A small network was shown many inputs. Here are its activations along a few directions, one row for each input.
Each table varies a few parts of the input and shows all the possible inputs, shuffled.
A made-up example of a description, with smaller parts first: one of 4 places along a line, together with either a single point or one of 11 places around a ring or (one of 2 separate values, together with one of 8 places around a ring).
Shared parts are said once, and a part with two or three values counts as separate values.

Other details of the inputs shift rows strongly along two fixed directions, in all tables alike. That doesn't count.

A family of inputs:
r1: [ 61  35  30 -44  68  40  -4  13  37 -25  11  -8  19  13 -19]
r2: [-42 -36  50  20 -69  -6 -61 -21 -14 -22  -1 -38 -27   1 -15]
r3: [ 43  28 -10  -7  51  21  11   1  15 -12   7   5  16  -7 -12]
r4: [-32 -25  32  69 -27  -9 -90 -27 -28 -40 -16 -64   2   0 -11]
r5: [-39  -9 -43  54  -6 -43  44  16  -5  33 -27  35 -12 -24  33]
r6: [-37 -29  34  20 -68 -10 -54 -13  -1 -17  -4 -40 -21 -12   8]
r7: [-43 -49  52  23 -67  -9 -60 -27 -20 -23  -5 -46 -23  -4 -10]
r8: [-18 -18 -56  23   9 -33  42 -11 -29  20   5  46   5 -28  -9]
r9: [ 59  39  15 -40  56  29 -19   3  31 -13  22 -20  14  11 -16]
r10: [-27 -27 -63  45   0 -35  46 -20 -38  21 -10  58   8 -34  -7]
r11: [ 17  15 -21 -26  15  -7  53   4   4  27   4  52  -8 -18  -7]
r12: [-24 -13 -68  68  12 -32  41 -20 -47   2 -14  53  10 -33   0]
r13: [  2 -37  64 -22 -22  25 -73 -27   6 -31  11 -54 -10  26 -20]
r14: [ 10   9  -9 -27  17 -12  49  10   3  22  -6  55  -8 -13  -8]
r15: [ 24  16  11 -42   9   4  31   8  20  14   7  36 -12   0 -15]
r16: [-22 -17 -64  60  11 -33  41 -22 -39   1 -14  47  16 -31  -4]
r17: [ 47  33  34 -74   9  22   8  27  54   4  11  10 -19  15  -2]
r18: [ 19  22 -22 -12  24   0  46  21  39  34   4  24 -11  -2  28]
r19: [-19 -14 -33  49  16 -22  20 -14 -34 -11 -16  37  10 -16  -6]
r20: [ 56  25  29 -53  47  41  -3   1  36 -24  21   4   9  28 -23]
r21: [ 12 -12  50  -9 -10  32 -82 -32   8 -43  13 -59  -7  30 -16]
r22: [ 30  25  38 -73   9  15   1  30  43  -1  16   7 -12   6   3]
r23: [-26   6 -35  23 -20 -44  44  25 -12  22  -3  51 -11 -35  12]
r24: [-25  -5 -36  12   0 -42  58   9 -27  24  -3  62  -9 -35  -3]
r25: [-43 -41  40  28 -69  -3 -63 -31 -22 -20  -2 -42 -29  -6  -9]
r26: [ 31   9  19 -53  19   7  33   5  22  13   3  30  -5  -1 -12]
r27: [-25  -1 -52  39 -24 -43  45   8 -21  28 -19  52 -18 -40  17]
r28: [-39 -43  42  17 -67  -5 -60 -31 -13 -21   0 -45 -22  -6 -11]
r29: [ -8  -5  54  -5 -32  25 -58  -4  39  -6   8 -58 -15  18  26]
r30: [ -3  13 -25  14   9 -17  45  24  27  33  -6  28 -12  -5  25]
r31: [ 37  19  39 -72   9  14   6  25  44   1  19   2  -9   3   3]
r32: [ 55  20  17 -59  48  29  -7  -7  33 -17  26  -8  11  23 -18]
r33: [-29 -23 -57  49  -3 -30  38 -19 -42  20 -10  54   2 -31  -4]
r34: [ 16  -5  44   5  -3  22 -83 -25  13 -38   5 -74   8  13 -18]
r35: [-42 -19  37  41 -53  -4 -50  -2  14  -2  -7 -44 -15   6  25]
r36: [ 60  21  26 -60  56  27  -2   1  31 -18  24  -3  14  26 -18]
r37: [ 17  23 -11 -34  14 -14  44  29  21  20  -9  48 -15 -13   8]
r38: [ 17   7   5 -17  20  -1  30  19  43  23  -5   4  -9   4  25]
r39: [ 15  10  -7 -14  15   2  29  14  46  24   0   2  -9   3  24]
r40: [-28 -31 -53  48   3 -38  47 -15 -44  19 -17  59   7 -32  -5]
r41: [ 49  15  29 -70  35  38   5   3  37  -3  23  15   2  25 -25]
r42: [ 29   8 -21  -9  50   1  41  -4  -2  -7   1  41  19  -5 -10]
r43: [-27 -15 -48  32 -15 -42  55 -11 -28  29 -15  56  -6 -40  -3]
r44: [ 46  10  32 -73  43  37   3   3  31  -5  17  17   3  24 -21]
r45: [-12  44 -53 -22   8  29  39  48 -52  27  -8 -21  45  48  29]
r46: [ 31  18   9 -47  13  -2  32  22  33  15  -2  26 -13  -5   5]
r47: [-18   2 -58  82  20 -35  33  -1 -37   0 -18  36  18 -39  -7]
r48: [ 66  32  16 -46  60  39  -1   2  42 -20  15 -14  21   8 -19]
r49: [ 44  11  18 -68  36  33  -2  -2  27  -3  31   3  -5  18 -19]
r50: [-36 -25  37  21 -70  -4 -64 -13  -4 -19  -4 -40 -28  -8  10]
r51: [-46 -27  44  38 -53  -3 -61  -4  11  -7 -14 -51 -16   7  29]
r52: [ 45  24  31 -72   7  23   4  15  56   3  10  -4 -16  11   0]
r53: [ 62  46  21 -42  61  25 -10  15  39 -12  23 -12  17  17 -23]
r54: [-44 -29  28  42 -53  -7 -50 -14  13  -3  -7 -52 -12  -2  30]
r55: [-34  27 -36  12 -35  29  -2  32 -60  14 -10 -52  35  52  26]
r56: [-15  -8 -53  78  23 -38  33  -8 -39  -3 -23  31  21 -41  -1]
r57: [-44 -48  39  38 -57  -2 -75 -33 -25 -28   0 -45 -16  10 -19]
r58: [-46   9 -54  27 -31  10  15  25 -78  17 -22 -48  42  37  33]
r59: [ -41  -46   51   54  -47    2 -104  -42  -29  -54  -12  -68  -10   20
  -13]
r60: [-36  25 -61  18 -29  22  14  23 -67  22 -10 -40  36  37  36]
r61: [ -1  39 -39 -38  -1  43  18  30 -31  17   3 -52  44  54  27]
r62: [-49 -57  41  38 -54  -3 -83 -35 -31 -33  -6 -47 -17  10 -15]
r63: [ 55  31  22 -56  52  28  -2   5  35 -16  27   2   8  29 -22]
r64: [-30  -6 -40  45  -1 -44  52  17  -3  38 -11  35   3 -32  37]
r65: [ -1   5 -50  55  35 -42  29   1 -31   7 -10  27  23 -34  -4]
Description of these inputs: one of 5 places around a ring, together with either a single point or (one of 2 separate values, together with one of 6 places along a line).
Q: Changing only the place on the ring of 5 turns r12 into r19. The same change can be made to r27. Which row results?
A: r37
Q: List by row number the other rows that have the place on the ring of 5 in common with r39.
A: r6, r8, r10, r16, r28, r32, r34, r43, r48, r52, r54, r61
Q: List by row number the other rows that have the place on the ring of 5 in common with r57.
A: r2, r15, r17, r20, r23, r30, r35, r41, r47, r53, r55, r63
Q: Which other rows does r9 become when the place on the line of 6 takes its other values? List them by row number.
A: r21, r25, r29, r49, r50

A family of inputs:
r66: [ 13  18   1 -18  14  34   2  11   0   4   1 -30  19  23  11]
r67: [ 15   9  13 -40   0  16  -1   4  25   7  14  -7  -7   9  -1]
r68: [ 14  -8  12 -23  14  12  -6  -8  -2 -10   7   9   1   9 -15]
r69: [ 60  27  22 -62  66  29  21  10  52  -4  21  17   8  19 -11]
r70: [ 19  -4  11 -32  14  14  -6  -9   5  -4  16  -4   4   9 -14]
r71: [-65 -45 -28  67 -52 -43   6 -22 -52  11 -20  17  -9 -24   8]
r72: [ 45  41 -27 -30  53  -1  51  18  22  13  15  40   9 -14  -5]
r73: [ 12  10  16 -42  -2  13  -1  10  13   3  17  -7  -8  10   0]
r74: [  6  -7  75 -20 -24  21 -68   4  33 -27  -2 -60 -11  22   1]
r75: [-27  -7 -97  54  32 -60  95   8 -59  33 -16 107  11 -48  -4]
r76: [-57 -31  14  65 -50   8 -62 -17 -40 -13 -20 -70  10  15  18]
r77: [-21  -7  14   6 -34  -5 -19  -1 -13  -3   2 -15 -11   0   1]
r78: [ 49  24  28 -91  41  34  28  16  42   7  22  21  -2  26  -8]
r79: [-65 -44 -30  85 -44 -47  -4 -19 -31  14 -21   4  -9 -29  20]
r80: [ -5   3 -86  35  32 -44  89   1 -32  36  -5  88  14 -42  -3]
r81: [ 25  17 -23 -37  27  -1  59  12  19  28   9  50   2  -6   0]
r82: [ 28   3  12 -18  28  15   1  -9  22 -10   2   7  -2   5 -10]
r83: [-30   1 -38  48 -13 -10   5   3 -41  13 -24 -13  12   9  19]
r84: [ -6  -1  14  10 -25  -2 -21   1   7  -3  -3 -17 -14  -5   8]
r85: [ 42  13  20 -51  34  31   2  -2  28  -8  13  10   2  16 -18]
r86: [ 18   3  25 -27  18  12   3   5  36   2   5   4  -6  12   5]
r87: [-42 -26  11  70 -40 -23 -52 -22 -24 -21 -10 -34  -6 -12   1]
r88: [ 11  11   8 -29  -6  11  -1   8  17   6  11  -4  -9   4   2]
r89: [-42 -48   9  74 -48 -17 -50 -41 -30 -22 -21 -29 -10 -13  -3]
r90: [-40 -24   9  56 -52 -13 -54 -26 -33 -22 -10 -32  -7 -11  -8]
r91: [-13   7 -26   7  -6   0  11  11 -33   8  -8 -14  15  26   3]
r92: [-62 -48 -36 107 -34 -52  -6 -31 -49  -1 -24  11   0 -34   6]
r93: [ 13   9  12 -21   8   5  -9   4  -6 -10   8  -1   4   2 -15]
r94: [-11  -3  19  13 -20  -4 -26   5  11  -1   2 -20  -9  -1  10]
r95: [ 13   0  19 -48   2  16   3   0  18   6  15  -5  -5  14  -3]
r96: [ 27  32  13 -39  30  36 -10  20  18   7   6 -32  17  43  10]
r97: [ 14  -2  20 -20   9   6   3   1  31   7   7   2  -3   7   7]
r98: [-38 -38  34  30 -57   3 -53 -27 -10 -18 -16 -32 -19   8   0]
r99: [ 19  22   4 -35  12  40   4  14   3   2   8 -29  21  32   2]
r100: [-21 -20  21   3 -23  -1 -12  -7 -12  -7  -8   2 -13   7  -4]
r101: [ 25  16  26 -31   5   8  -2  17  28  -3  -4  -6  -7   1   3]
r102: [ 28  18  15 -20  23   6  -3   5  17 -14  -2  -1   3  -4 -10]
r103: [ 20  -6  66 -23 -17  38 -83 -20  30 -39  12 -71 -12  24 -11]
r104: [-33 -18 -42  51 -16 -31  11 -17 -36   7  -6  17   2 -28  -3]
r105: [-33 -14 -37  66  -8 -38   6  -9 -26   3  -6  13   1 -29   6]
r106: [-33 -32 -35  48 -15 -33  13 -19 -47   6  -9  29   4 -24  -6]
r107: [-28   0 -39  42 -16  -3   5   3 -35   3 -19 -11  17   2  28]
r108: [-31 -22 -27  49 -18 -30  22 -11 -16  11 -22  29 -11 -23  13]
r109: [ 23  19  17 -14  27   5  -5   9  21 -10   8  -4   6   1  -7]
r110: [-55 -46  27  69 -52 -19 -48 -21 -16 -17 -25 -25 -18  -4   9]
r111: [-35 -18 -29  44 -15 -34  13  -1 -10  19  -6  13  -5 -23  17]
r112: [-32   2 -40  40 -20 -10   8   5 -45  12 -19 -10  13  13   9]
r113: [-12 -10  42 -14 -42  41 -70  -6 -10 -36   0 -81   9  50   6]
r114: [-58 -27 -30  63 -45 -13  -8  -8 -64   0 -19 -29  15   4   9]
r115: [ 13  -1  88 -54 -33  43 -77  -1  25 -33  11 -68 -16  37 -11]
r116: [ 16  10   2 -16   7  10  -9  -3   6  -6  13  -5   1   0 -11]
r117: [ 11   4  16 -46   1  14   1   5  16   5  18  -8  -6  12  -2]
r118: [ -8 -14 -25  33   3 -16  11 -18 -10   3  -6  11   0 -19   0]
r119: [-33 -17 -39  45 -17 -33   9 -10 -45   4  -3  19   2 -26  -3]
r120: [ -20   15 -101   54   28  -66   98   17  -50   35  -19   97   17  -59
    0]
r121: [ 12  16  15 -26  -6   9   0  14  13   1   2   0  -6   2  -3]
r122: [ 46  33 -13 -59  45  11  49  22  44  25  19  30  -1  -2   7]
r123: [ 34  30 -59 -15  61 -16  78  13  11  28  13  61  12 -26   0]
r124: [ -3  -1 -38  10   9 -21  46   3   4  27  -5  37  -4 -22  13]
r125: [ 24  38 -50 -15  53 -27  88  42  15  39   5  72  10 -27  12]
r126: [ 17  -2   4 -19  10  13  -5 -12   9  -3  10  -3   3   3 -12]
r127: [ 46  44 -34 -56  68  -7  74  32   6  19  14  66  19 -13 -13]
r128: [ 24   7  31 -31  12  19   1   4  34  -5  -2   5 -13  12  -1]
r129: [-30  -2 -30  36 -29 -28  17   4 -24  15  -8  20  -7 -24   7]
r130: [  9  -7  62 -26 -32  32 -71  -8  34 -23   7 -64 -21  22   3]
r131: [ 22  -1 102 -69 -29  48 -82   1  34 -37   9 -75 -15  43 -13]
r132: [ 36  14  23 -38  34  22 -11   1  39  -8  23 -16   4  13  -6]
r133: [ 46  31  16 -40  36  18   4  10  30  -9  10   1   4   3 -12]
r134: [ 42  24 -23 -24  62   2  57  12  20   8   3  56   5  -9 -10]
r135: [-39 -29  20  44 -52 -10 -61 -25 -37 -26  -4 -39  -7  -3  -9]
r136: [-45 -46  25  75 -37 -16 -58 -30 -23 -32 -22 -30 -10  -3  -5]
r137: [ 16  -1  13 -14  15  15  -7  -6   6 -12   1  11  -2   7 -19]
r138: [ 28  31   5 -50  12  45  -3  18  13  -8  10 -27  20  39   9]
r139: [-12 -13  24   1 -22   7 -16  -7   3  -7  -9  -1 -14   7  -4]
r140: [ 25  20  10 -25  15  12  -4   6   9  -9   7   2   5   1 -16]
r141: [ 25  32 -21 -35  27  -9  57  32  13  22   0  47   4 -13   0]
r142: [ 21   5   7 -37  17  14  -3  -3   6  -3  20  -3   4   7 -13]
r143: [-16  -4 -64  38   9 -43  75   3 -15  37 -14  68  -1 -38  16]
r144: [  9 -10  22  -2   8  10 -26 -15  19 -12   9 -24   1   7  -4]
r145: [ 27  30  10 -41  26  41  -9  20  21  -3  10 -30  22  36  20]
r146: [-48 -34  24  72 -45 -25 -63 -22 -27 -31 -23 -41  -5 -12  -2]
r147: [ 36  39 -40 -40  58 -10  76  38  33  38  20  57   6 -14  13]
r148: [  0  -9  21 -20 -19  13 -17  -9  16   1   4 -18  -9  10  -1]
r149: [ 26  20  21 -30   6  11   0  17  28   0   2  -4  -8   2   2]
Q: Changing only one part turns r92 into r106. The same change can be made to r136. Which row results?
A: r75
Q: Changing only one part turns r114 into r99. The same change can be made to r77. Which row results?
A: r129
Q: Changing only one part turns r143 into r97. The same change can be made to r83. Which row results?
A: r96
Q: What do these inputs look like to the network?
A: one of 4 places along a line, together with either one of 3 separate values or (one of 2 separate values, together with one of 9 places along a line)
Q: Which other rows does r114 become when the choice among 3 separate values takes its other values? List them by row number.
A: r91, r113
Q: Which other rows does r74 become when the place on the line of 9 takes its other values? List them by row number.
A: r79, r86, r94, r97, r110, r111, r125, r147
Q: A walk changes only the place on the line of 9. It starts at r131 and steps to r115. List the rest of the walk in order.
A: r77, r73, r117, r95, r71, r78, r100
Q: Which other rows does r135 become when the place on the line of 4 takes its other values? List them by row number.
A: r72, r87, r90

A family of inputs:
r150: [ 26 -22  77 -27  -9  41 -82 -29  53 -34   9 -59 -20  32 -10]
r151: [  4 -13  83 -42 -30  35 -62   0  37 -19   4 -63 -14  38   3]
r152: [ 36  16  24 -51  33  22  16   8  19  -2   8  25   1   9 -18]
r153: [-11  -4 -24   6   8 -19  48   3  -2  21  -7  56 -12 -15   5]
r154: [ 40  38   1 -55  35  13  15  19  10   2  29   9  13  10 -20]
r155: [ -3 -20  16 -10 -25   4 -19 -20  13  -7  10  -8 -18  -3  -8]
r156: [ -9   4 -65  24  30  13  46   4 -24  21  -1  14  37  13  20]
r157: [  7  -5 -20  -6   6 -13  18 -11 -15  -5   6  27   2 -22 -16]
r158: [-12  10 -68   1  13   4  46   0 -40  30   2  14  27  15  13]
r159: [ 50  12  20 -36  50  21   3  -8  34 -11  10   7   6   5 -24]
r160: [-61 -38  18  63 -71 -19 -87 -27 -56 -38 -12 -58  -8  -6  -8]
r161: [-57 -52  27  54 -69 -17 -44 -33 -20 -16 -24 -17 -24  -2   2]
r162: [ 31  30  12 -45  32  16  16  29   9   1   9  15   9  16 -12]
r163: [-81 -30 -38 101 -83 -48 -31 -16 -66   0 -33 -21 -11 -35  16]
r164: [-70 -37  10  81 -87 -21 -58 -10 -46 -17 -41 -47 -16  -5  15]
r165: [ -1   3 -30 -11  12  20  34   8 -27  17  -7  -3  20  37  14]
r166: [ 38   8  28 -62  15  29   0  -3  41   3  30   2 -16  10 -13]
r167: [-72 -38 -30 120 -39 -51 -35 -23 -67 -21 -29 -17   4 -32   3]
r168: [ -2   3 -30  22  26 -24  38  10  10  24   3  29   3 -20  21]
r169: [  6  -7 -32  22  26 -21  35  -9  12  16  -3  45  -6 -20   3]
r170: [  3  25 -34   1  -5 -14  32  19  -9  22   2  17   6 -16   7]
r171: [  0  23 -25   0   0 -10  37  29  -5  18 -15  23   1  -6  12]
r172: [ -7  22 -55  47  13 -29  49  16 -11  18 -14  32  11 -30  20]
r173: [ 33 -17  79 -28   2  43 -85 -32  36 -48   5 -63  -7  27 -25]
r174: [ 15  11  63 -11 -18  38 -74  -3  35 -34  -1 -77  -5  26   8]
r175: [ 45  20  10 -58  34  19  19   1  19   0  25  19   4   0 -25]
r176: [ 21  15  27 -56  20  16  15  22  40  13   8   2  -6  17   8]
r177: [ 44  36   6 -33  55  14  16  16  25  -6  18   4  19  10 -15]
r178: [  1  -2 -22   4  13 -18  41   1 -19   5 -11  55   3 -19  -6]
r179: [-11   2 -36   0   3 -28  44  12  -3  32   9  32   0 -25  13]
r180: [-11   2 -35  -1   4 -27  43  11  -2  31   8  30   0 -24  11]
r181: [ -3   3 -33  25  25 -26  39  11   9  25   2  31   3 -21  22]
r182: [ 12  -1  75 -37 -19  37 -75   2  10 -42   4 -58  -6  37 -14]
Q: What do these inputs look like to the network?
A: one of 3 separate values, together with either a single point or (one of 2 separate values, together with one of 5 places around a ring)
Q: Changing only the choice among 3 separate values turns r174 into r164. The same change can be made to r167. Which row results?
A: r182
Q: Which other rows does r173 become when the choice among 3 separate values takes its other values? List them by row number.
A: r157, r178
Q: Which other rows does r167 become when the choice among 2 separate values takes its other values? List them by row number.
A: r177
